A small network was shown many inputs. Here are its activations along a few directions, one row for each input.
In each table, some parts of the input vary, and every possible input appears once, in random order.
Descriptions start from the smaller parts, as in this example, which fits no table here: one of 5 places around a ring, together with either a single point or one of 9 places along a line or (one of 2 separate values, together with one of 6 places along a line).
Shared parts are said once, and a part with two or three values counts as separate values.
(in the rows, 128 means zero)

Other details of the inputs shift rows strongly along two fixed directions, in all tables alike. That doesn't count.

Rows:
R1: [137 137 106 102 150 111 136 125 126  93 119 101]
R2: [119 107  83 163 124 156 195 102 155 108  71 144]
R3: [131 103 124 115  82 175 171 127 176 121 114 183]
R4: [131 180 122 118 173 119 132 133 122 189 144 118]
R5: [ 94 228  99 171 116  91 158 125 136 148 121 131]
R6: [180 119  63 121  97 138 142 129 150  76  98 137]
R7: [ 91 216 121 166 109  65 123 103 152 143 145 160]
R8: [148  71 148 140 100 130 102 156  94 116 133 100]
R9: [ 97 104 183 125 144 161  94 171 113 114 158 125]
R10: [126 134 157  92 150  82 107 167 100 176 181 111]
R11: [118  67 143  98 109 148 121 142 115  74 156  59]
R12: [132 175 107 114 144  90 118  93 169 183 134 179]
R13: [113  99  98 105  84 144 144 100 166  97  82 132]
R14: [130 168 140 106 193 111 117 162  95 176 194  76]
R15: [153 103  93 160  90 144 116  85 151 112 100 163]
R16: [ 98 158 199  86 161 139  85 149 104 175 177 117]
R17: [148  86  92 149  62 137 136 115 138 122  68 168]
R18: [141  82 137 150 138 160 144 127  90  97 134  41]
R19: [162  96 124 160 117 185 190 135 131 124 132 128]
R20: [152 194  85  83 149  97 143 128 159 152 124 165]
R21: [165  81 110 156  95 143 108 107 137  96 131 122]
R22: [126  55 174 141 104 141 125 128  79 106 123  81]
R23: [137  74 108 159  79 140 153 139 145 112  83 181]
R24: [100 148 147 150 177 107  90 129 136 152 148 172]
R25: [126 155 119 103 122  85 131 129 144 192 114 172]
R26: [107 178  93  64 130  99 125 131 176 171 135 169]
R27: [195 114 126 118 100 165 156 127 130 101 126 119]
R28: [ 99  63 175 127 116 175 139 140 122  79 135 103]
R29: [125 126 139 175  38 106 158 142 115  99 129 118]
R30: [ 78 155 119 139 171  90 130  89 167 151 107 188]
R31: [141 149  42 133 130 117 141 127 151 133 101 133]
R32: [114  48 175 151 114 141 148 145  99  97 125 108]
R33: [122 124  70 121 124  88 135  82 169 115 113 142]
R34: [114 127 100 141 121 114 129  63 156 129  89 159]
R35: [109 136 167 122 146 107 138 154 125 182 141 175]
R36: [149 139 160 131 153 151  92 144  88 111 132 110]
R37: [148  92 163  99  96 170 124 145 125 119 163  98]
R38: [ 96 156 166 153 211 133 102 171  88 160 160 109]
R39: [136 142 158 106 172  95  91 138 113 159 213 101]
R40: [134  94 171 141 150 163 150 139 104  73 126 103]
R41: [187 105 176 126 119 184 136 137  90 103 153  94]
R42: [135  86 140 158 133 172 146 114  87 102 120  59]
R43: [112 146 193 133 187 118 106 137 118 171 195 147]
R44: [152 102 151 123 138 148 131 126 100  77 124  74]
R45: [116 113 134  95 129 131  83 165 120 111 165  96]
R46: [129 152 109 120 136 131 143  92 137 111  71 146]
R47: [109 116 166 115 126 158  78 146 107 124 141 113]
R48: [ 91 182 118 140  55 114 147 126 160 108 120 148]
R49: [124 147 105 122 159  84  79 126 137 141 160 134]
R50: [129 148 182 126 166 121  89 116 106 174 183 126]
R51: [155 157 132 170  61 139 166 134 120  60 129 107]
R52: [163  92 107 131  56 143 167 108 145 144  88 171]
R53: [109 191  82 141 163 117 117 113 135 178  86 160]
R54: [100 154 106 124 156  81 111  80 157 149 110 150]
R55: [158 123  55 155 103 149 152 113 150 120  79 133]
R56: [112  99 112 109 121  84 131 133 121 124 119 109]
R57: [106  81 167 115 110 168 116 120 109  94 126  87]
R58: [128  86  90 129  79 109 157 101 149 117  67 143]
R59: [129 186 103 127 154 130 148 109 137 193 111 154]
R60: [119 118 124 126 172 122 130 141  92 117 156  45]
R61: [ 97 153 132  97 141 119  78 144 138 146 129 138]
R62: [137 176 126 114 168 113  93 142 120 133 119 135]
R63: [151  77  97 127  86 112 122 151 122 109 123 120]
R64: [119 182 110 129 166 120 129 136 153 135  90 200]
R65: [132 163 200 114 194 140 124 166  99 148 175 133]
Description of these inputs: one of 5 separate values, together with either a single point or (one of 3 separate values, together with one of 4 places along a line).
- Changing only the choice among 5 separate values turns R59 into R16. The same change can be made to R60. Which row results? => R11
- Changing only the choice among 5 separate values turns R64 into R24. The same change can be made to R51. Which row results? => R7
- Change only the choice among 5 separate values in R65. List by row number the other rows that result. => R3, R19, R35, R43
- Change only the place on the line of 4 in R52. List by row number the other rows that result. => R10, R25, R35
- Change only the choice among 3 separate values in R20. List by row number the other rows that result. => R1, R6

Rows:
R66: [121 149 118 113 139 112 129 123 133 151 113 144]
R67: [147 116 141 124 130 139 127 138 120 121 149 112]
R68: [123 103 148 129 125 135 117 133 119 114 142 119]
R69: [132 109 149 136 130 148 122 137 112 124 134 120]
R70: [120 126 146 130 126 121 124 126 122 135 128 130]
R71: [125 129 129 122 134 127 132 137 129 135 137 122]
R72: [125 113 150 129 124 148 129 136 117 124 139 113]
R73: [143 104 140 134 132 141 126 143 113 120 142 109]
R74: [131 152 120 113 139 123 124 125 135 148 127 142]
R75: [121 149 115 132 150 117 127 127 133 138 118 138]
R76: [108 139 129 123 132 113 113 120 139 142 121 146]
R77: [178  63  71 151  14 181 188 109 170  55  67 156]
R78: [115 151 113 120 135 109 131 128 140 149 128 145]
R79: [119 147 117 118 137 103 129 125 135 148 120 147]
R80: [121 153 128 119 141 119 127 124 145 144 124 157]
R81: [131 128 129 134 131 123 119 133 121 139 133 126]
R82: [132 109 137 128 132 143 119 130 112 109 136  97]
R83: [139 112 155 136 117 143 122 131 116 118 149 115]
R84: [131 109 138 136 124 134 116 128 113 109 140  96]
R85: [122 136 127 129 139 127 134 132 127 126 133 115]
R86: [130 121 136 131 131 144 132 133 113 118 138  98]
R87: [123 149 113 121 144 119 123 127 134 153 115 148]
R88: [127 157 118 123 147 118 129 123 138 135 127 137]
R89: [129 135 126 134 143 133 124 129 118 130 125 120]
R90: [139 109 137 136 129 134 124 140 112 123 144 114]
R91: [114 145 115 120 147 113 121 122 139 132 119 134]
R92: [128 128 134 126 127 117 124 129 120 137 131 122]
R93: [146 118 142 130 121 135 121 133 117 124 150 110]
R94: [122 142 122 116 141 110 130 128 134 145 120 140]
R95: [118 138 117 113 142 112 119 127 140 140 123 140]
R96: [133 105 152 145 121 142 120 136 111 121 141 116]
R97: [134 114 138 124 125 143 130 138 115 127 142 105]
R98: [136 110 143 133 133 135 133 134 111 109 136  99]
R99: [137 114 151 132 124 140 125 134 119 118 150 122]
R100: [117 141 118 118 133 108 113 122 137 144 124 138]
R101: [139 119  83 139  95 138 160 107 169 121  80 179]
R102: [126 163 114 120 145 120 127 117 137 142 120 140]
R103: [124 103 149 126 130 139 118 135 122 114 139 117]
R104: [157  89  98 146  80 148 165 110 139  87 102 125]
R105: [108 147 130 128 128 117 126 124 138 148 126 144]
R106: [129 107 154 129 129 137 130 136 116 119 136 117]
R107: [127 100 150 125 125 147 116 132 115 114 137 112]
R108: [109 145 129 122 138 121 132 129 141 144 125 147]
R109: [120 137 126 132 134 123 132 130 124 126 137 117]
R110: [115 141 128 132 139 117 123 128 134 144 123 154]
R111: [124 122 127 120 133 118 116 131 127 129 137 125]
R112: [121 139 128 135 130 123 128 127 123 130 134 113]
R113: [144 134  73 125  77 129 156 119 166 113  81 168]
R114: [115 167 114 121 132 110 123 135 135 130 114 140]
R115: [147 111 142 129 123 138 126 137 115 117 154 110]
R116: [119 124 144 128 130 121 128 130 123 131 131 134]
R117: [126 106 151 135 119 142 131 138 116 117 148 113]
R118: [138 111 137 145 132 138 126 136 108 111 142 104]
R119: [138 116  91 129  88 139 162 102 161 120  78 168]
R120: [134 142 130 133 132 125 123 123 124 128 137 119]
R121: [125 124 128 115 135 128 115 129 125 132 129 122]
R122: [111 150 110 122 143 105 120 118 139 134 120 140]
R123: [138 113 139 147 127 138 122 133 108 115 139 101]
R124: [116 156 117 128 137 104 128 116 133 143 114 137]
R125: [136 113 143 131 131 141 130 131 106 113 133  97]
R126: [126 157 117 126 142 113 127 121 135 135 130 139]
R127: [117 149 119 123 130 112 126 127 136 150 128 136]
R128: [121 155 127 117 139 125 125 120 141 148 121 155]
- What do these inputs look like to the network? => one of 3 separate values, together with either a single point or (one of 4 places along a line, together with one of 5 separate values)
- Changing only the choice among 3 separate values turns R95 into R91. The same change can be made to R67. Which row results? => R88
- Changing only the choice among 3 separate values turns R85 into R71. The same change can be made to R125. Which row results? => R66
- Change only the choice among 5 separate values in R84. List by row number the other rows that result. => R112, R120, R123, R124
- Change only the choice among 5 separate values in R100. List by row number the other rows that result. => R81, R92, R93, R127
